.68  -.64  .19  .45 yields .68

-.75  .26  -.16  .74  -.28 yields .26

.33  .40  -.62  .15 yields .33

.02  .03  .27  .29  -.41
.22  -.35  -.34  -.25  -.78
yields -.35

-.19  -.62  -.16  -.31  -.23  -.60  .58
-.12  -.16  -.39  .11  .15  -.25  .01
yields .11

-.41  -.73  -.12  .57  .11  -.17  -.13 yields .57

-.18  .04  -.36  -.83 yields -.18
---
[[-0.17 -0.09  0.16 -0.22  0.12 -0.26  0.03  0.06 -0.09  0.17  0.05]
 [-0.03 -0.26 -0.12  0.08 -0.14 -0.02 -0.19  0.19  0.11  0.13 -0.13]
 [-0.01  0.14 -0.21 -0.07  0.10 -0.22  0.18  0.19 -0.09  0.06 -0.01]
 [ 0.20 -0.19 -0.26 -0.04 -0.26 -0.05 -0.26  0.13  0.19  0.13  0.05]
 [-0.22  0.13 -0.02 -0.07 -0.20  0.05 -0.07 -0.10 -0.24 -0.29  0.12]
 [ 0.14 -0.04 -0.28  0.20 -0.04  0.01 -0.09 -0.15 -0.13  0.02  0.20]
 [-0.27 -0.18  0.15 -0.05  0.09  0.05  0.19  0.10 -0.16  0.19 -0.29]
 [ 0.04 -0.15  0.16 -0.07 -0.18 -0.20 -0.22  0.20 -0.08  0.14 -0.05]] -> 0.04

[[ -52.869  195.503  130.402   21.737 -135.317  102.834   67.820  132.565
   164.395  -71.738   85.669]
 [ -22.882  145.775  115.582   38.389  -90.779  106.200   48.247  124.686
   127.523  -54.154   53.367]
 [  -2.277  189.423  106.196   30.335  -37.879   62.939  116.350   89.895
   158.654   26.602  146.600]
 [ -62.401  213.750  135.139   15.832 -148.776  100.335   76.598  134.149
   177.886  -75.175   99.555]
 [  49.285   57.393   80.235   70.624   25.372   95.974   33.939   93.910
    61.494   15.782   22.050]
 [  38.496  157.973   86.416   43.916   33.039   46.337  127.636   65.530
   134.762   82.425  156.323]
 [ 111.736   87.774   50.744   71.747  156.505   24.541  133.548   26.936
    81.899  170.607  153.461]
 [-101.340  248.154  154.074    1.767 -215.252  113.632   70.397  155.769
   203.873 -124.632   96.750]
 [ -13.576  227.813  111.982   19.137  -49.029   50.162  144.320   85.444
   186.808   37.320  187.922]] -> -13.576

[[ 0.66 -0.39  0.31 -0.83  1.20 -0.11 -0.86  2.52 -1.89  0.09  1.01]
 [-1.33  1.45  0.28 -0.82  0.71 -0.33  0.66 -0.39  0.31 -0.83  1.20]
 [ 1.45  0.28 -0.82  0.71 -0.33  0.66 -0.39  0.31 -0.83  1.20 -0.11]
 [-0.33  0.66 -0.39  0.31 -0.83  1.20 -0.11 -0.86  2.52 -1.89  0.09]
 [ 0.28 -0.82  0.71 -0.33  0.66 -0.39  0.31 -0.83  1.20 -0.11 -0.86]
 [-0.83  1.20 -0.11 -0.86  2.52 -1.89  0.09  1.01 -1.29  1.60 -1.48]
 [ 1.20 -0.11 -0.86  2.52 -1.89  0.09  1.01 -1.29  1.60 -1.48  2.40]
 [-0.82  0.71 -0.33  0.66 -0.39  0.31 -0.83  1.20 -0.11 -0.86  2.52]
 [-0.39  0.31 -0.83  1.20 -0.11 -0.86  2.52 -1.89  0.09  1.01 -1.29]
 [ 0.71 -0.33  0.66 -0.39  0.31 -0.83  1.20 -0.11 -0.86  2.52 -1.89]
 [ 0.31 -0.83  1.20 -0.11 -0.86  2.52 -1.89  0.09  1.01 -1.29  1.60]] -> 0.31

[[ 0.01  0.10 -0.26  0.09 -0.06 -0.15 -0.11  0.23  0.01  0.16]
 [-0.06  0.03 -0.14  0.01 -0.12  0.03 -0.05 -0.01 -0.04  0.02]
 [-0.01  0.09  0.05  0.05  0.03 -0.01  0.04  0.08 -0.04  0.08]
 [-0.09  0.04 -0.09 -0.01  0.01 -0.09 -0.10 -0.03 -0.06 -0.02]
 [ 0.04  0.03 -0.15  0.05 -0.03 -0.02 -0.01  0.19  0.08  0.15]
 [ 0.02  0.01  0.02  0.02  0.02  0.02  0.02  0.02  0.02  0.03]
 [ 0.01  0.02  0.02  0.00 -0.02  0.03  0.03  0.02  0.02  0.01]
 [ 0.01  0.03  0.01  0.00 -0.02  0.06  0.04  0.03  0.01  0.04]
 [-0.07  0.01  0.14  0.03 -0.09  0.01  0.18  0.02  0.04 -0.02]
 [-0.04 -0.06  0.06 -0.10  0.00  0.08  0.08 -0.05  0.04 -0.07]] -> -0.04

[[ -39.24    8.50   31.72 -157.75   -6.43  -44.11  -45.08 -126.40  -27.59
  -115.46]
 [  29.94  -32.39  -38.72    2.94  -75.03   -9.16 -105.08  -80.23  -60.03
   -21.76]
 [ -96.03  -78.62 -187.15   44.72 -107.96 -188.84  -83.99   49.95 -122.89
   -19.55]
 [-138.32  -36.20  -73.29 -136.94   -1.99  -75.05   82.84   -6.81 -107.76
  -147.89]
 [  17.08 -113.55  -40.22  -54.04  -21.05  159.55  -30.80  -64.09  -37.55
   -41.42]
 [  32.51  -39.61  -66.54  -37.01  -27.45   94.36   38.19   -0.38  -40.00
   -79.51]
 [ -39.98  -37.70  -67.37  -67.60    0.12  -13.77   34.86   16.86  -74.58
  -100.26]
 [ 108.48   14.52 -145.50  -23.95 -135.98  -75.19   -1.39   61.92   98.23
  -145.01]
 [ -80.51 -114.34  -49.30  -19.90  -76.29    2.49 -150.87 -135.32 -134.39
    33.38]] -> -80.51

[[-14.5  -8.6 -18.7  -8.8  11.0  -1.8  -4.3 -14.3  -4.9  -0.9  10.1 -11.9
   -6.9 -11.8]
 [ -5.7 -18.6  21.2 -10.8 -23.6   2.6  13.3  -8.0 -28.0  15.2  -1.1  -8.5
   -1.6  22.3]
 [ -5.1 -14.9  17.1  -9.5 -18.3   2.2   8.4  -6.7 -21.5  10.4   0.2  -6.6
   -2.0  16.5]
 [  3.6   6.4  -9.1  -2.7   4.2  -9.4  -5.1   6.2   6.5   2.2 -15.2  16.1
   -8.5   8.0]
 [ -5.6 -15.4 -16.2  -7.0   9.2  -6.0 -15.6 -19.1 -18.8 -12.4  -5.6  -9.6
   -5.6 -16.0]
 [-18.2  -4.2 -17.0  -8.6   9.7   1.4   1.7  -9.8   3.8   4.8  19.6 -12.4
   -6.9  -8.8]
 [ -1.8  -8.9  -7.3   0.9 -26.7  -1.0  -7.5  10.3   0.8  -7.7  -3.8 -10.9
   -6.0 -18.2]
 [ -0.3 -18.5  -3.1  -7.2  10.1  -1.0 -26.9 -20.2 -22.0 -18.9  -2.1  -2.5
   -3.2 -15.6]
 [ -4.3  -9.9 -11.6  -5.5   3.9  -6.0 -10.0 -12.6 -12.8  -8.3  -7.0  -6.4
   -4.8  -9.8]
 [ -0.9  15.1  17.7   4.6  -0.1  -4.1   3.9  -8.1   8.3 -19.2  -3.5 -10.9
   12.6  -5.7]
 [  0.9  13.6   2.1   4.5  -1.4 -11.5   5.5  -4.0   5.5 -12.7 -18.4  -6.2
    5.9  -3.0]
 [  8.4  13.2  -7.7  -1.5   8.0 -10.5  -7.8  12.9  14.2   3.9 -18.7  29.1
  -10.2  14.3]] -> 8.4
